A small network was trained on invented records. Each row is its activation on one of them, seen along a few directions.
Records have a field called Z. Each example row is followed by its value.
Other fields move the rows too, some of them a lot.
Strong random noise was added to every row along 18 fixed directions; ignore it. To show where, here is one row again and again, with new noise each time:
[-317 -120 -219   33   -5   19 -194  -20  137  -51   24 -197  -22  -30
  -98  331 -355 -212  118  -85   58 -304  188   69  210 -311  258 -362
  -90 -167 -216  -46 -122 -143  262  243 -120  -11 -125]
[   9 -190  -28  -35   37  100   41  -64   28   33   80  -33 -304 -145
  -86 -316   56 -186  -18  121 -169  101  169 -290   56  367  -21 -174
   61   76  -38   29   -2  357  178  128  333 -261  -46]
[ -67   35 -552   43  251  -29   -2 -174 -210  -24 -192  317   57    3
 -272 -235   27 -142  -62   77  222 -590  -11 -311  143 -264   41  -19
  316 -235  256 -148 -178 -164  196 -214  164   96    1]
[-285  -26 -298   18  350 -254  180  103  122  -51  194 -143 -147   57
 -172  -98  196  253  208   45  -33  233 -221 -175 -231  -45 -718   78
  159   24    2  213 -151  147 -184  282  198  107  -42]
[-415  -17  285  160 -242  -95  435   92 -508  -12 -110 -476  -89 -167
 -145 -246    2  508 -216 -248  372 -320 -230 -145  387  268  -55 -113
  258   53 -151 -335 -213   -8   -6  -49  414  471    0]
[-131  -62  313 -122 -142 -271   73   59   64  121 -112 -156  -64   17
 -409  174  224  -77  -37  177    5  255  123 -328   88   59 -237 -190
   75  -26 -222 -184 -238  169   16  275   38  -56   41]
[  30  210  285  121 -134  -19 -146  265  347  -92  -87 -197    9  308
  187   71 -277  251  -63  -83  -45  -45   63  149 -280  164  251  382
   16  124  112  125  191  -39 -731  475 -236  384   73]
[-160 -317   90   86   65   18  115 -179  -85  122  339 -149  -55  142
   86  216 -402  149  195   35 -215   52   71  457   35 -377 -228  226
 -237   22  -11   52  102    3 -151  240   17  339  -71]
[-184  -37  230  195  237   12  529  152  129  135  359 -152 -151 -198
  282 -184 -228  457  161  -21   -3  271 -658  340  168   12 -141  212
  -38  335  197   58  -88  -23  -17   60  -40   41   47]
[-638 -491 -335  252  285  313   89  -93 -188    1  -19  126 -290 -453
  306  500 -216 -616  304 -189 -522  340   26 -351  106 -401  357 -102
  286  104 -204  -38  597  158  485 -291  -31   71   93]
[  56   28 -464  100 -187 -108 -314  -98   29  -57   65  304  128  390
 -106  114   96  -82 -243   55  297  -81  430  211 -446  -59 -575 -133
 -274 -260   25    2  246 -129   89  160 -555  274   33]
[  10 -186   80   30 -113   82   12  215 -342   -9 -171 -327  -11  -44
  219  -71   16   -5   15  108   40 -265  371  148   48   28  172  329
  107  -76  207 -102  284   62  121  124 -236  536  136]
[  42 -247  354  151 -145  -34 -157 -190  144  101 -156  275  150   74
 -265  584   28 -172 -112   16 -522  113  150 -218  274 -340 -194  347
 -163  -91 -212 -163  118  193 -301  340   61  577  218]
[ 108   60  517   72 -100 -246  -66   57   23  115  201 -196 -102  216
  -94 -160 -237  305  -23  244  139 -278    9  357  242  122  372  -27
 -105  194   75  -29  -65 -115 -568   60 -299  -19 -155]
[-107 -116  128  -79 -200  179   36 -293 -288    7  187  181  -82   13
   25    3  194   -8 -249 -286  -27  344   60 -385 -230  391  -77 -274
  -52   54 -462    7  288   10  204 -379  255 -173   68]
[ 215  177  157 -396 -237  291 -459  255 -161  111 -397  -64  417  -43
  145    3  179  303  168  -26   30  -30  130 -211  -10 -340  180   69
   47 -402 -569 -646   32 -346 -750  341 -375  427  360]
[  17 -110  -30  428 -336 -205 -110   75  -12 -101 -147  431  -54 -159
 -218  196  311  -22 -344   36 -166  396  142   -4  111  337 -438 -154
 -167   69  -96 -232  266  376 -447  -12 -339  225  191]
[ 196  -81 -129 -191   41 -185 -200   19   63   50  238  -41 -186   82
 -228 -266  429  -34   42  238  -44  176  133   31  -51  273 -436 -330
    4   30  -43  189 -175  249  234  106   65 -334 -128]
[-160   87 -210   20  -22  133  316  136  -20 -121 -174  263   25 -134
  152 -345  -40  151   -1  -57  118  272 -105 -214 -247  224  242  -19
  243  -10  172 -255   93   41 -510  -39  -46 -271  253]
[  89  -23  145  210   22  -80 -290 -187  187  -15  227  212  -16  107
 -155  206 -192  176  -69  -69 -282  -98 -113  121  225  -50   -3   18
 -270   93 -236  106   10  -27 -611   45   38  136  -88]

[ -66  216  158  -49 -273 -191 -217  222  269   90  -47 -308  -79  194
 -185  205   -7  132 -118  -40  123  317   80    6 -289  165 -525 -291
 -172    0 -450 -142 -163  -27 -202  530 -228  162  -65]  z5
[ 272  -71  116  149 -202 -101 -326 -283 -386  218  174  119 -344 -107
 -261  127  -15  -69 -267  -46 -237   99 -120  457  407  237 -130 -432
    5  357 -207    5 -165  107  259 -593  360  -93 -341]  z2
[-221    1  -19  375   59   -1  248   58  540 -438  222  143  -36  -41
  160  -48 -151  291  -68 -291 -197  200 -207  -60 -119  481   71  194
 -220  191  166  449  179  336 -689  248  212 -186   73]  z8
[-195  124 -110  -17  127  178  170 -123  199  327    2  314 -118  417
   99 -459  -41  -17   33   91   55  195 -193 -431 -516 -264 -447   47
  310   15   55 -306  269  -17 -185  393  -41  232   82]  z3
[ 511  -41  268 -310 -307  103  139  275 -108  -46  -17   54  311 -461
  267   33  469  177   64   -3 -142  711 -146  547  210  297    7 -124
 -363    8  -30 -117 -249  135  161 -288 -180 -606  278]  z9
[ -91 -221   15  208 -396  159  101 -151  269 -225  143  304  116  280
  130 -367 -187  180  -82 -120 -170 -103  193  326  116  140  285 -172
 -161  -47  248  -86  211  389 -684  456  119 -124   62]  z7
[ 493  484  250 -349  -58  234 -507  115  516  145   47 -165   12  556
  224 -353  -36  135 -122 -135   23 -233 -119  -28 -428  253  200  119
   92   92  -63  262 -100 -273   14  451   77   56  -77]  z5
[ 195   -6  140   97 -157 -133   40 -265 -647  396 -486  402  -39 -205
 -396  242 -192 -411 -239  508  189   -8  324  -27  217 -318   33  112
  107  -47  158 -706   13 -124  -32 -571 -295  159   21]  z7
[-286 -231  142 -201  503 -424   41  524  410 -134  143 -624 -111  -68
 -120  -91  498  -38  608  407 -214  -99   52 -396  244 -119  111   23
  199  -45   44  360 -144  279  -20  576 -273 -187    4]  z2
[  38 -200  268  -25 -276  -43  489  -12   85   48   35   76  -45   90
   41  -60 -111  197  141   49 -429  843 -101  612 -101   65 -240  133
   84  257  407  -78 -176  570 -608  308  470 -294   63]  z1
[  11 -170 -304   14   40  241  400   41 -102 -282   32  364  240 -336
  223 -417  476  169  -59 -160   22  209  -97 -360  -35  336 -157   70
 -146 -201   79  -49  181  184   94 -148   55 -199  415]  z9
[ 133 -518   23 -159   66  126  452    4 -347    7   53  -21   91   16
  247 -214  159 -248   79  350  -90   18  602   -9 -194   34   97  598
  -84 -204  547   59  396  197  548   61 -245  144  355]  z2
[-148  -61    0  400   56  -82  345 -359 -394 -109  -54  290 -114 -103
 -118  322 -383  -68 -323 -138  -91   58   40 -111 -119  150  -52  414
 -124  158  130  100  248   24 -279 -622  333  187  -54]  z7
[-216 -296  -67  -27  246  336   80  -52  341   -3   88  -24 -219 -238
  215  -52 -108 -487  269   37 -400  239  155 -525  -46  -16  107 -101
 -140  -20 -211   68  276  332  276  331  134 -313   30]  z1
[-242   33 -157  433 -184 -216  -28  405  266 -148 -127 -193 -429 -192
 -156 -277  277  117 -179 -137 -180  204 -231  -51  222  599 -454 -429
  287  311  -22  -33  -98  615 -167  422  221  181  -96]  z5
[-176  123 -148  -97  -82 -402 -354  326 -205 -181 -200 -265  191  585
  -55 -119  730  229  186  -48  161 -446   34  151  -86 -304  -20  -62
  755  -73  282  150  126   -8 -250   81 -186  507  -58]  z1
[ 262  140  316  254  -47  -68 -447   79  342  -28  199 -232 -298  -20
   22  399 -316   59 -177 -233 -392   69 -178  356  138  396  180   65
 -191  437 -225  481  -38   37 -138   -4  151  135 -263]  z3
[-242  102 -349  166    5 -183  203 -119  -13 -161  -22  272   21  103
 -230  188 -493   37 -140  -31  248  158  202  -48 -440   44   -9  -93
 -226 -121  -14 -117  -14 -219 -654 -113 -207 -251    0]  z3
[  30  195   -7 -198 -337   95  220  383  585 -202 -131   46  152   78
  211 -294  350   66  -57 -206  114  500 -170   63 -262  475  159 -341
  169   42  280   51 -208  270  162  431  -17 -633  259]  z6
[ -60  -90 -266  -16  314  212 -190   24  234  136  325   58   62   95
  366 -109 -194  211  536  -23 -265  -46 -407  535  157 -729  -24  -49
   20    6   25   -5   34 -139 -267  273 -184   96  -64]  z6
[ 341   18   75 -269   -1   88 -238  -73 -154  209 -179 -125 -173  -16
   43  306 -131 -309  168   83 -475  453  115  336 -193 -152  -18  265
  281  201   85  138 -110  175   78 -149  470  -60 -179]  z8
[ 270  184 -113   42 -245  -23  210   84  263 -302 -282  477  340  -35
  -67 -119  358  -21 -346 -296   -2  -54 -305   62  229  348  317 -111
   86  -17  471   78 -376  142  236 -219  289 -439  230]  z6
[ -73   70  276   33   49 -369  -85  295  830  212   94   64  -46  557
   87  156    2 -337  368  418 -153  231 -162  590  -17 -548  324 -157
  291  305  653  170   33  123   12  531 -803 -341 -113]  z9
[ 501  118  402 -338 -102 -141 -201    0 -519  517 -216 -294 -260   -9
 -185   89   91 -228    4  471    2  310  187  328  -67  -31 -253  124
  266  234   62 -190 -216   -5  371 -335   67   36 -232]  z8

Which value of Z does each new row have?
[ 317  217 -775  287 -162   91 -528  323   82 -401 -570    5 -102 -438
  -73  -85 -213  -29 -140  -36 -150 -157  400  259    0  397 -167   72
  -31 -155  112 -101 -152  401 -824  313  213  239  -68]  z7
[ 189  -84 -364  161  136   28 -152   42   46   93  253  -19 -428  -93
   78 -367 -207 -133    1  306    8   46  205  357 -137  322 -314 -151
 -179  161  187  110   99  203  169  104 -213 -143 -210]  z5
[-134  222   82  168  360 -158  477  307  171   11 -456 -126 -162 -403
 -142  165 -261 -353 -154  296  315  -58   -5 -708 -121  245  244  523
  110   59  348  -46 -110 -119  324  -40 -277    8  189]  z2
[ 101 -223  189 -203 -134  176  131 -344 -156   34   16   37   26 -140
 -275  -69   61 -304 -337   85  187 -198  517 -692   59  381   -7  -84
 -413 -307 -319 -108  -46   29  663   -7  242 -193  130]  z2
[-281 -508  407  -45  -70 -304  165 -176 -166  190  302 -438 -280   13
 -480   93   88 -217  -31  446  110   16  679 -478  109  148 -488 -193
 -393 -159 -445  -96   92  250  391  400 -159  128  -77]  z2
[-156 -200  256   63   72 -102  302 -499   99  -36  310  143  -35  415
 -292 -490 -332  -44  -89  194  154 -823  175 -205  346   -6  613  -74
  -50  -42  372  133  -84   62 -112   46  389 -357 -228]  z7
[ -88    9 -247   22  118   30  497  -60  -31  196  187  -54 -223  129
  146 -241 -408    9   80   70  156  325 -209  517 -362  -82 -337   28
  106  212  488   30 -160   -1  401   13  147 -197 -153]  z1
[-274   50   61 -254 -392  133  384   56 -201  -38 -155 -397   -2  -28
  -40    1 -205   32 -229 -272  422  264  272 -256 -396  421   22 -323
  -46 -155 -305 -255 -198 -114  407  138  234 -219   83]  z3
